These are the activations of a small neural network, seen along a few directions. Each row is one input.
In each table, some parts of the input vary, and every possible input appears once, in random order.
Descriptions start from the smaller parts, as in this example, which fits no table here: one of 3 separate values, together with either a single point or one of 9 places around a ring or (one of 4 places along a line, together with one of 5 places around a ring).
Shared parts are said once, and a part with two or three values counts as separate values.
In the rows, 128 means zero.

Other details of the inputs vary at random and push rows far along two fixed directions, the same in every table; ignore that.

A family of inputs:
row 1: [109 119 140 150 113 213 119  76 176 145 189 141 139 129]
row 2: [145 157 134 138 130 156 140  90 136 130 131 138 132 119]
row 3: [105 110  98  84 161 122 106 187  79 121 107 147 157 157]
row 4: [150 151 163 149  95 167 134  81 155 146 155 118 129  99]
row 5: [ 75 101 150 124 124 123 113 150 122 111 173 134 142 149]
row 6: [175 161 124 155 172  57 159 140 118 106  71 120  99 100]
row 7: [127 128  90  92 178  89 131 189  64 129  62 142 144 145]
row 8: [120  73 136 125 105 191 102 120 205 137 161 139 124 136]
row 9: [140 149 127 132 168  51 157 162  71 104  77 120 122 120]
row 10: [218 137 173 142  86 110 138 117 191 156 109  97  87  62]
row 11: [198 209 107 140 116  77 170  96  84 144  70  88  93  95]
row 12: [ 86 148 105 104 172 144 135 139  52 124 119 152 168 160]
row 13: [ 87  98  72  96 123 130 109 153 102 138 111 131 140 182]
row 14: [140 160 149 122 118 141 138 110  99 139 149 134 142 115]
row 15: [ 85 108 106 129 100 115 130 128 134 114 150 119 115 155]
row 16: [ 45  54 110  94 135 203  75 150 159 125 165 153 168 190]
row 17: [164 116 185 176  70 115 121  92 210 132 181 107  90  74]
row 18: [134 126 135 153 137 100 126 124 146 104 125 124 114 118]
Each input here is: one of 3 separate values, together with either a single point or one of 5 places along a line.
The inputs of row 13 and row 15 match in every part but the choice among 3 separate values. If row 16 is changed in the same way as row 13 into row 15, which row does it become?
> row 18
Change only the place on the line of 5 in row 3. List by row number the other rows that result.
> row 7, row 8, row 10, row 16
List by row number the other rows that have the choice among 3 separate values in common with row 14.
> row 1, row 2, row 4, row 11, row 12

A family of inputs:
row 19: [ 96 124 137 114  95 176 110 104 129 142 176 133 148 145]
row 20: [139  75 170 149 116 117 110 145 185 114 156 126 113 106]
row 21: [ 62 120 100 115 134 166 114 122 111 123 166 149 168 171]
row 22: [ 47 146  66  88 185 171 128 130  46 124 131 165 187 197]
row 23: [170  81  99  83 112 205  89 139 193 178  96 138 131 137]
row 24: [104 156  91 119 186 109 136 147  68 113  93 141 159 150]
row 25: [ 67 173  61  85 181 140 143 135  29 133 101 155 182 182]
row 26: [119 106 120 129  96  92 122 152 146 124 129 103 107 136]
row 27: [124  99 120 125  96  95 125 149 141 127 124 107  96 136]
row 28: [168 175 122 119 159  70 163 147  69 124  73 117 118 105]
row 29: [ 89  85 148 117  78 161 102 122 155 142 185 125 130 145]
row 30: [130  97 143 133 121 106 115 167 146 112 130 121 117 120]
row 31: [ 95 110 122 117 184 122 120 155 106 102 124 149 162 148]
row 32: [ 69 120 122 122 166 190 120 100 118 121 165 165 176 158]
row 33: [134  60 107  66 116 236  70 145 187 178 119 157 154 158]
row 34: [ 74 116  82 113 213 109 126 169  73 101  96 158 172 176]
row 35: [193 181 163 164  98 141 151  66 149 143 135 115 107  73]
row 36: [ 90 115 147 138 127 205 117  84 156 126 187 153 145 143]
row 37: [216 180 159 166 106  95 160  91 143 133 106 104  85  62]
row 38: [154 212  93 103 197  91 174 138  13 130  52 139 150 122]
row 39: [162 160 150 159 133 124 143 102 148 133 122 129 121  94]
row 40: [ 89  71 130 134 106 129  99 154 172 108 158 130 130 147]
row 41: [212 150 178 155 100  79 145 121 159 133 109 102  80  63]
row 42: [116  99 144 142  65 138 109 106 179 143 178 108 108 123]
row 43: [122  92 157 151  85 142 112 115 193 120 171 115 107 119]
row 44: [178 200 126 129 199  94 169 130  62 124  63 142 148  92]
row 45: [172 129 140 145  99  70 141 147 152 123  95  97  78 101]
row 46: [153 160  99 125 140  54 159 154  87 124  59 107  99 119]
row 47: [178 194 138 142  97 128 165  76 114 151 114 104 102  93]
row 48: [ 97 100 163 137 122 196 102 103 161 125 193 153 150 136]
row 49: [ 98  92 144 122 103 150 106 130 154 130 172 135 136 143]
row 50: [ 85 116 127 122  91 180 109  95 145 146 194 129 142 151]
row 51: [ 90 110 126 122  95 157 118 113 136 139 167 126 125 154]
row 52: [101 180  84  95 218 119 146 151  19 116  72 162 183 157]
row 53: [ 88  97 131 127  99 142 109 129 160 129 169 125 128 149]
row 54: [ 92 103 133 135 116 157 107 118 155 120 172 135 143 144]
row 55: [131  78 148 155  96 116 113 139 186 114 153 110  97 121]
row 56: [182 144 159 158  62 123 139  81 174 147 156  96  90  85]
row 57: [ 42  61  83 101 197 110 101 196 110  84 118 154 163 197]
row 58: [183 186 145 149 126 134 159  84 119 135 112 118 108  86]
row 59: [ 95  72 124 126  98 129 108 152 159 116 160 130 123 149]
row 60: [197 174 161 166  78 122 152  82 161 145 126  97  86  73]
row 61: [192 169 128 130 200  28 162 179  73 104  32 120 121  86]
row 62: [ 91  65 147 119  90 148 100 144 167 126 183 130 125 141]
row 63: [ 53 102  91  89 188 136 105 171  71 100 131 162 181 186]
row 64: [ 46  99  84  99 189 137 110 161  75 103 122 153 170 197]
row 65: [ 89 128 136 128 100 206 120  78 144 147 191 137 134 147]
row 66: [163 177 108 109 153  63 158 154  53 129  66 115 129 114]
row 67: [ 85  81 139 136 102 160  99 123 174 119 185 135 136 146]
row 68: [ 80 142  83 104 146 136 133 125  76 127 118 131 146 168]
row 69: [ 97 103 132 130 106 156 119 114 141 132 169 128 125 149]
row 70: [165 186 146 133 106 142 155  89 102 154 133 117 122  99]
row 71: [150 176 117 117 153 108 145 132  68 126  94 127 141 123]
row 72: [139 143 106 127 143  72 139 152  94 120  82 116 109 127]
row 73: [212 146 168 170 109  74 152 119 175 125 100 106  74  58]
row 74: [179 192 121 129 171  77 160 137  66 121  64 124 126  95]
row 75: [201 127 175 147  56  78 140 127 173 145 123  84  74  77]
row 76: [ 96 109 145 143 131 173 111 106 156 116 169 147 141 144]
row 77: [143 161  95 128 217  65 163 170  60 103  37 136 133 130]
row 78: [113  99 143 147 129 126 115 129 168 119 152 131 132 126]
row 79: [201 161 164 165  78 106 149  91 168 148 132  97  81  73]
row 80: [133  80 159 155 103 114 111 141 191 112 150 124 109 114]
row 81: [233 116 117  98 103 169 110 131 202 191  52 121 102  96]
Describe the family of inputs behind these rows.
> one of 3 separate values, together with either a single point or (one of 4 places along a line, together with one of 5 places along a line)
The inputs of row 77 and row 34 match in every part but the choice among 3 separate values. If row 45 is changed in the same way as row 77 into row 34, which row does it become?
> row 59
The inputs of row 79 and row 69 match in every part but the choice among 3 separate values. If row 32 is changed in the same way as row 79 into row 69, which row does it become?
> row 36
Change only the choice among 3 separate values in row 37. List by row number the other rows that result.
> row 24, row 74
Change only the place on the line of 4 in row 63. List by row number the other rows that result.
> row 28, row 31, row 66
Change only the place on the line of 5 in row 29. List by row number the other rows that result.
> row 19, row 66, row 70, row 75
